Each row below holds a small network's activations on one input, seen along a few directions.
In each table, some parts of the input vary, and every possible input appears once, in random order.
Descriptions start from the smaller parts, as in this example, which fits no table here: one of 2 separate values, together with either a single point or one of 9 places along a line or (one of 4 places along a line, together with one of 5 places around a ring).
Shared parts are said once, and a part with two or three values counts as separate values.
In the rows, zero is written as 128.

Other details of the inputs shift rows strongly along two fixed directions, in all tables alike. That doesn't count.

A family of inputs:
row 1: [159 147  88 125  52 147 163 111 173  98 100  90 159 148]
row 2: [ 82 101 133 163 150 138 154  92 138 138  43 111 151  94]
row 3: [101  89 160 158 167  97 117 108 137 125  96 128 150  78]
row 4: [146 148 120 138 108 155 141 112 121 123 129 134 121 103]
row 5: [152 150  98  97 125 153 119 136  76 116 167 160 124 150]
row 6: [183 166  91 103  84 148 145 133 131 105 157 136 138 163]
row 7: [173 159  85 124  36 143 169 115 179  88 105  87 145 148]
row 8: [161 144 121 146  82 133 167 120 171  99 101 100 139 110]
row 9: [125 116 152  98 197  84  72 139  57 123 192 184 108 139]
row 10: [114 136 105 180  84 156 145 120 210 142  92  96 126 119]
row 11: [159 150 106  70  99 131 111 166 118 127 197 132  95 185]
row 12: [114 116 130 164 142 163 140 108 118 125  89 126 141  67]
row 13: [184 171 120  89 101 108 112 131 114 110 195 162 103 167]
row 14: [ 73  72 188 144 221 101  74 135 112 173 119 144 133 110]
row 15: [140 129 132  66 157  89  73 171  88 146 210 165  89 175]
row 16: [ 80 110 162 107 202  71  87 114  62 146 141 169  95 141]
row 17: [ 70  95 155 131 198  94 107 112  78 138  97 149 115 112]
row 18: [159 172 112  74  92 109 130 157  75  88 187 130 107 196]
row 19: [146 156 142 106 133 114 120 142  82 118 181 156 117 146]
row 20: [146 123 113  78 145 124 100 167 100 138 180 145 109 171]
row 21: [ 99  87 147 168 153 122 137 100 154 128  72 111 174  76]
row 22: [ 95  97 153 190 131 136 162  89 175 117  40  76 159  59]
row 23: [158 144  99 117  61 176 166 135 199 129 117  87 138 145]
row 24: [184 166  97  86  72 131 130 158 164 136 161 125 116 184]
row 25: [123 139 139 151 124 160 149 121  98 128 119 132 134  88]
row 26: [ 67 109 165 181 145 135 170  95 132 145  38 103 144  68]
row 27: [ 83  79 169 134 211 114  86 144  94 160 127 140 121 116]
row 28: [124 137 101 186  94 154 148 122 205 149  94  98 130 103]
row 29: [177 147  83 111  50 180 167 140 206 128 115  93 146 151]
row 30: [ 59  72 160 186 206 105  84 117 134 180 130 155 128 103]
row 31: [133 142 143  99 147  96 120 157  69 104 177 145 116 154]
Description of these inputs: either one of 3 separate values or one of 8 places around a ring or (one of 4 places along a line, together with one of 5 places along a line).
Which other rows does row 12 become when the place on the line of 4 takes its other values? List them by row number.
> row 4, row 5, row 25

A family of inputs:
row 32: [155 137 158  83 148  65 115 125  70  45 184 152 142 179]
row 33: [ 61  62 190 166 187 130 128 123 175 190  83 104 108  53]
row 34: [168 139  97  76  77  93 102 133 118 115 209 154 126 165]
row 35: [134 128 110 150  72 175 186 160 207 140 110  65 131 136]
row 36: [128 125 123  38 148  98 105 160  60 134 136 134 110 199]
row 37: [191 161  87 160  48 181 188 120 149  95 106 104 135  56]
row 38: [183 154 152 125  74 125 191  90 162  51  86  98 172 124]
row 39: [ 68  71 162 122 186 111 116 107 118 157  36 105 130  82]
row 40: [ 75  63 150 178 147 111 125 101 157 140  97 109 187  55]
row 41: [ 81  93 204 188 178 100  96 103 147 173  84 135 155  53]
row 42: [ 68  96 130 116 169  91  93 110  81 130  99 161 103 149]
row 43: [135 141  75  79  90 141 113 133 136 118 205 139 123 186]
row 44: [ 91  84 191 182 197 193 130  99  68 156  79 133 149  47]
row 45: [141 129 104 148  55 160 165 140 219 139 115  71  96 121]
row 46: [111 102 177 127 178  60 105 101  89  52 141 140 148 118]
row 47: [153 172  83  66  61 133 144 127 115 113 112 149 100 208]
row 48: [136 117 126  78 133  92 102 152  85 127 211 158 155 178]
row 49: [130 113 196 108 178  64 110  87  90  73 129 154 135 108]
row 50: [144 102 150 133 204 107  84 146 128 163 133 166 139 133]
row 51: [206 160  98  88 117 112  88 153 145 138 181 173 102 179]
row 52: [146 140  97 116  57 186 170  89 209 144 110 105 143 115]
row 53: [157 124  99 117 166  90  59 164 118 128 194 172 115 173]
row 54: [161 141 122  99 159 127 125 173  27 106 204 170 128 127]
row 55: [ 94  92 173 110 185 117 114 162 120 175 155 128 101 138]
row 56: [139 190  87 168  37 126 223 109 153 103  81  95 132 162]
row 57: [121 154 163  91 141 114  73 156 114 161 195 156  69 176]
row 58: [121 152 167  92 150 122  85 169 103 161 192 147  89 194]
row 59: [167 154 105 167  67 234 182 122 118 106 107  99 152 111]
row 60: [145 142 116 111 135 164  91 145  30 104 206 165 102 153]
row 61: [117 118 109  54 148  96  99 167  59 121 146 127 117 205]
row 62: [138 141  77  55  96 105 108 164  90 100 149 115 107 206]
row 63: [121 175 130 102 131  56 132 112  61 132 162 178  71 182]
row 64: [ 79 135 164 137 185  59 140 107  55 149 119 165 105 148]
row 65: [154 197  88  97 116 155 142 164  65 106 194 171 113 157]
row 66: [118 149 141 105 132 105  63 157 117 143 208 148  62 183]
row 67: [160 162 118 178  40 156 171 138 201 124  97  81 182 132]
row 68: [204 150  68 170  55 156 142 125 233 120  94 106 135 121]
row 69: [ 41  75 143 175 169 136 153 102 129 139  13 113 164 107]
row 70: [144 192  87 124  68  75 156 111 101 107 151 145  75 187]
row 71: [ 96  58 177 164 197 118 125 129 186 173  70 125 133  39]
row 72: [174 128 128  58 151 103 105 193 116 143 195 159 103 184]
row 73: [157 155 105 120  65 145 185 124 167  82  77  45 161 137]
row 74: [ 84  90 187 135 192 107 138 101 120 129  50  79 158  76]
row 75: [122 152  74  76  90 110 118 146  85  98 144 154 104 222]
row 76: [114 105 139 149 184 122 111 145  49 115 158 156 134  63]
row 77: [ 97  91 184 186 182 195 127  81  87 152  73 137 134  26]
row 78: [ 93 104 173 155 175  67  55 129 105 154 158 159 122 110]
row 79: [ 82 102 171 159 180  73  61 143 102 145 162 151 141 120]
row 80: [ 98  63 159 126 222  93  94 177 118 155 152 146 131 119]
row 81: [111 102 155 153 177 160  86 107  45 128 150 159 103  84]
row 82: [118 177  89 178  53 109 197 100 150 103  85 102 120 144]
row 83: [177 172  94  70  69 105 127 130 128  74 149  90 104 171]
row 84: [168 207  99  80 108 151 133 140  76 120 187 185  87 136]
row 85: [151 143  61 170  78 180 144 106 216 130 108  97 146 141]
row 86: [157 144  72 164  87 190 161 114 209 138 102  97 160 153]
row 87: [115 105 138 124 207 133  87 117 121 176 142 161 132 148]
row 88: [177 123  89 147  64 147 158 148 229 123 102  92 121 103]
row 89: [ 72 117 147 194 188 151 129  96 111 138  80 148 124  11]
row 90: [ 85  92 185 135 184 100 126  89 129 128  54  86 140  60]
row 91: [ 60 117 141 201 190 157 135 110 108 132  85 143 144  22]
row 92: [159 138 155  83 140  55  95 106  79  44 184 157 112 160]
row 93: [ 80  77 155 185 207 145 102  75 175 189  71 137 141  62]
row 94: [ 79  82 135  91 181  81  76 132  75 136 106 128 103 134]
row 95: [206 175  98 138  44 191 203 122 148 106 103 112 139  64]
row 96: [166 170  89  75  71 109 133 142 122  69 153  83 120 181]
row 97: [134 129  83 135  59 174 155  90 209 131 117  97 138 113]
row 98: [108 144 149 108 150 117  84 177 102 148 203 140  97 199]
row 99: [ 94  74 172 157 149 117 133  84 162 162  84 127 175  44]
row 100: [164 163 140 160  55 152 165 131 192 141  89  97 174 123]
row 101: [172 149 137  84 157 131 127 164  30 118 195 176 121 124]
row 102: [154 191 106 146  84 201 199 124 141 124  91 126 142  85]
row 103: [144 121 143  65 138  93 103 143  85 144 197 168 148 166]
row 104: [205 161  73 119  91 138 123 168 164 120 164 138 140 194]
row 105: [ 91  92 149  95 184 133 107 115 111 168 156 153 143 133]
row 106: [132 151  97 114  63 162 188 117 150 122  41 109 145 167]
row 107: [145 140  76 132  49 198 188 113 206 125 116  83 172 146]
row 108: [ 78  45 154 199 186 122 129 138 196 151  66  94 154  39]
row 109: [ 37  83 185 210 183 133  96 124 167 163  92  94 126  75]
row 110: [132 129  97 154  56 165 171 154 216 131 119  64 116 130]
row 111: [165 146  64 170  67 182 146  91 230 135  97  99 130 127]
The inputs of row 93 and row 86 match in every part but one. If row 95 is changed in the same way as row 93 into row 86, which row does it become?
> row 54
The inputs of row 97 and row 105 match in every part but one. If row 94 is changed in the same way as row 97 into row 105, which row does it become?
> row 36
The inputs of row 100 and row 79 match in every part but one. If row 44 is changed in the same way as row 100 into row 79, which row does it become?
> row 60
What do these inputs look like to the network?
> one of 5 places around a ring, together with either one of 3 separate values or one of 5 places along a line or one of 8 places around a ring
Start at row 33 and move only the place on the ring of 8, one step at a time. The first step leads to row 57. Which rows follow, in order?
> row 41, row 99, row 52, row 93, row 51, row 71
Start at row 92 and move only the place on the line of 5, one step at a time. The first step leads to row 83. Which rows follow, in order?
> row 94, row 42, row 70
Start at row 64 and move only the place on the line of 5, one step at a time. The first step leads to row 106. Which rows follow, in order?
> row 36, row 74, row 38
Start at row 80 and move only the place on the ring of 5, one step at a time. The first step leads to row 72. Which rows follow, in order?
> row 71, row 88, row 108
Start at row 84 and move only the place on the ring of 5, one step at a time. The first step leads to row 89. Which rows follow, in order?
> row 91, row 65, row 102

A family of inputs:
row 112: [125 118 154 104 172  94  99 131  71 115 163 157 121 124]
row 113: [146 147 119 141  94 163 152 135 150 128 125 114 131 120]
row 114: [158 160 105  67 121 122 106 146  70 116 193 168 102 187]
row 115: [145 138 123 106 114 108 111 153 150 140 169 134 107 169]
row 116: [106  90 134 154 139 143 134 127 183 156  79  98 150 100]
row 117: [107 112 162 172 150 129 146 103 133 129  84 120 144  67]
row 118: [145 145 104 143  70 164 185 111 165 105  68  86 154 118]
row 119: [165 153 112  71 120 125 106 160  84 114 205 152 108 180]
row 120: [143 162 110 105 103 108 129 130 101 107 157 143 104 171]
row 121: [ 66  65 163 183 190 117 103 104 173 170  75 115 147  76]
row 122: [ 62  67 177 181 192 129 115 121 165 177  73 108 141  68]
row 123: [155 153 104 129  73 136 168 113 148  95  99 103 145 137]
row 124: [ 85  95 173 129 195  81 101 117  76 119 125 142 130 106]
row 125: [117 102 147 103 168  89  82 149 123 143 170 143 115 150]
row 126: [105 122 151 168 129 123 156 104 140 122  77 106 142  87]
row 127: [149 142 127  81 150  96  97 138  67 107 186 169 114 163]
row 128: [ 80  92 167 148 177 117 130 112 104 128  82 115 145  82]
row 129: [128 126 113 170  91 148 146 121 211 148  88  94 134 115]
row 130: [174 161  92 130  52 176 186 119 164 103  90  96 151 121]
row 131: [104 121 139 107 167  84  98 121  73 121 152 159 116 151]
row 132: [191 185  91  96  62 136 140 150 129 106 188 137 109 177]
row 133: [ 88 114 143 146 157 122 130 116 106 135 100 128 124 109]
row 134: [125 133 125 108 156 118  92 149  79 140 183 164 102 153]
row 135: [ 98  82 146 162 159 119 119 119 180 153  86 109 150  95]
row 136: [119 128 139 145 145 120 123 115 112 128 123 142 122 106]
row 137: [114 112 129 138 149 142 118 124 121 142 127 137 133 115]
row 138: [185 181  86  81  71 128 136 134 110  99 176 149 112 183]
row 139: [ 77 101 174 132 197  98 105 126  70 139 123 145 120 111]
row 140: [134 128  99 152  77 171 157 123 215 149  79  85 144 125]
row 141: [167 148 109 136  74 152 159 126 167 106 123 104 144 120]
row 142: [135 120 123 158 116 145 147 113 161 120 100 112 155  96]
row 143: [165 150 103  73 121 124 103 158  85 116 199 158 112 184]
row 144: [134 131 121 103 150 106  91 137  92 128 185 166 113 158]
row 145: [140 133 133 108 131 134 133 133 102 115 136 132 129 123]
row 146: [ 99 106 144 189 149 140 133 106 155 143  89 119 141  71]
row 147: [177 182  80 141  28 189 194 121 178 110  93  94 134 126]
row 148: [187 187  93 106  43 167 174 139 142 104 137 114 121 153]
row 149: [100 118 137 101 170 100 102 128  66 130 148 157 114 153]
row 150: [152 130 109 124  81 154 148 144 191 137 114  90 135 140]
row 151: [ 70  81 159 128 215  98  68 144 108 178 151 156 104 129]
The inputs of row 136 and row 147 match in every part but one. If row 126 is changed in the same way as row 136 into row 147, which row does it become?
> row 139
The inputs of row 140 and row 121 match in every part but one. If row 149 is changed in the same way as row 140 into row 121, which row does it become?
> row 131
What do these inputs look like to the network?
> one of 2 separate values, together with one of 4 places along a line, together with one of 5 places around a ring
Start at row 151 and move only the place on the ring of 5, one step at a time. The first step leads to row 140. Which rows follow, in order?
> row 116, row 150, row 122
Which other rows does row 135 become when the choice among 2 separate values takes its other values? List them by row number.
> row 116
Which other rows does row 145 become when the place on the ring of 5 takes its other values? List them by row number.
> row 114, row 130, row 147, row 148

A family of inputs:
row 152: [141 153 107 125  91 155 161 120 128 120 104 119 125 131]
row 153: [134 155 116  93 130 108 108 140  67 114 182 161  97 171]
row 154: [118 100 144 185 144 149 146  88 156 123  72 116 168  47]
row 155: [193 155  83 131  55 180 134 155 222 151 165 113 123 145]
row 156: [149 136 113 107 141 129  74 173 138 171 220 167  93 175]
row 157: [176 181  74 115  42 176 180 122 147 106 110 111 128 151]
row 158: [177 173  87 124  70 149 151 123 133 102 146 137 132 149]
row 159: [166 145  95 110  45 106 154 123 217 103 104  81 142 176]
row 160: [152 138 129  96 147 104  97 132  80 110 187 168 119 144]
row 161: [183 170 109 112  67 137 153 130 143  96 148 120 128 141]
row 162: [103  87 137 178 146 183 126 138 201 188  95 104 145  81]
row 163: [116 107 155 114 181 106 101 135  77 122 153 149 128 114]
row 164: [177 165 113 103  67 141 160 145 137  96 141 106 126 146]
row 165: [114 109 161 113 179 102 103 138  78 122 152 145 124 115]
row 166: [ 71  87 139 166 132  97 139 100 193 138  44  80 145 120]
row 167: [ 90 110 149 174 139 152 164  99 142 139  47 102 143  67]
row 168: [ 98 114 165 180 146 123 148 107 140 132  79 112 142  72]
row 169: [127 106 130 173 126 165 160 102 158 117  68 102 170  59]
row 170: [118 116 169 119 174  89 101 129  87 123 156 150 119 112]
row 171: [ 85 112 151 177 146 134 147 103 130 133  74 111 135  76]
row 172: [125 139 146 109 160  91 100 138  71 122 177 165 107 148]
row 173: [113 100 152 128 182 116 106 126  87 123 137 145 138  99]
row 174: [145 145 103  92  85  77 121 138 164 114 143 116 119 210]
row 175: [122 121 121  59 133  68  94 151 115 124 161 129 115 221]
row 176: [157 149  89 104  99 168 109 167 164 171 178 139  95 175]
row 177: [ 93 104 165 159 150 140 154 114 129 134  71 101 148  77]
row 178: [109 121 153 131 176  98 101 125  79 129 152 162 120 120]
row 179: [ 97 101 151 173 143 158 162 103 142 132  57 100 162  64]
row 180: [173 183  74 129  37 168 176 121 151  99 120 111 127 150]
row 181: [129 136 134 111 163  99  96 132  69 122 178 174 114 145]
row 182: [184 172  76 113  45 182 178 126 146  99 121 110 146 149]
row 183: [ 93  96 132 182 152 165 111 134 190 187 113 118 123  91]
row 184: [157 136  99  87  71  96 136 143 182 105 125  90 133 194]
row 185: [ 89 100 167 137 181 121 123 123  90 136 109 131 137  97]
row 186: [ 92 123 157 125 170  96 107 130  73 130 144 147 103 128]
row 187: [105 119 121 187 119 163 162  90 152 126  61 108 153  70]
row 188: [ 80  94 142  94 173  64  90 130 117 144 118 130 112 180]
row 189: [108 101 165 147 180 108 109 111 105 127 124 144 139  80]
row 190: [105 109 147 112 182 119 106 129  67 131 145 155 131 124]
row 191: [119 131 121  95 166 119 100 130  56 130 162 173 109 151]
row 192: [113 137 144  91 160 102 108 142  60 131 158 156  95 156]
row 193: [178 141  92 116  83 173 119 172 193 156 176 118 117 153]
What do these inputs look like to the network?
> one of 6 places around a ring, together with either one of 2 separate values or one of 5 places along a line
Which other rows agree with row 193 in the place on the ring of 6? List them by row number.
> row 163, row 164, row 165, row 169, row 173, row 184
Which other rows does row 179 become when the place on the ring of 6 takes its other values? List them by row number.
> row 152, row 153, row 163, row 178, row 189
Which other rows does row 157 become when the place on the line of 5 takes its other values? List them by row number.
> row 152, row 167, row 191, row 192
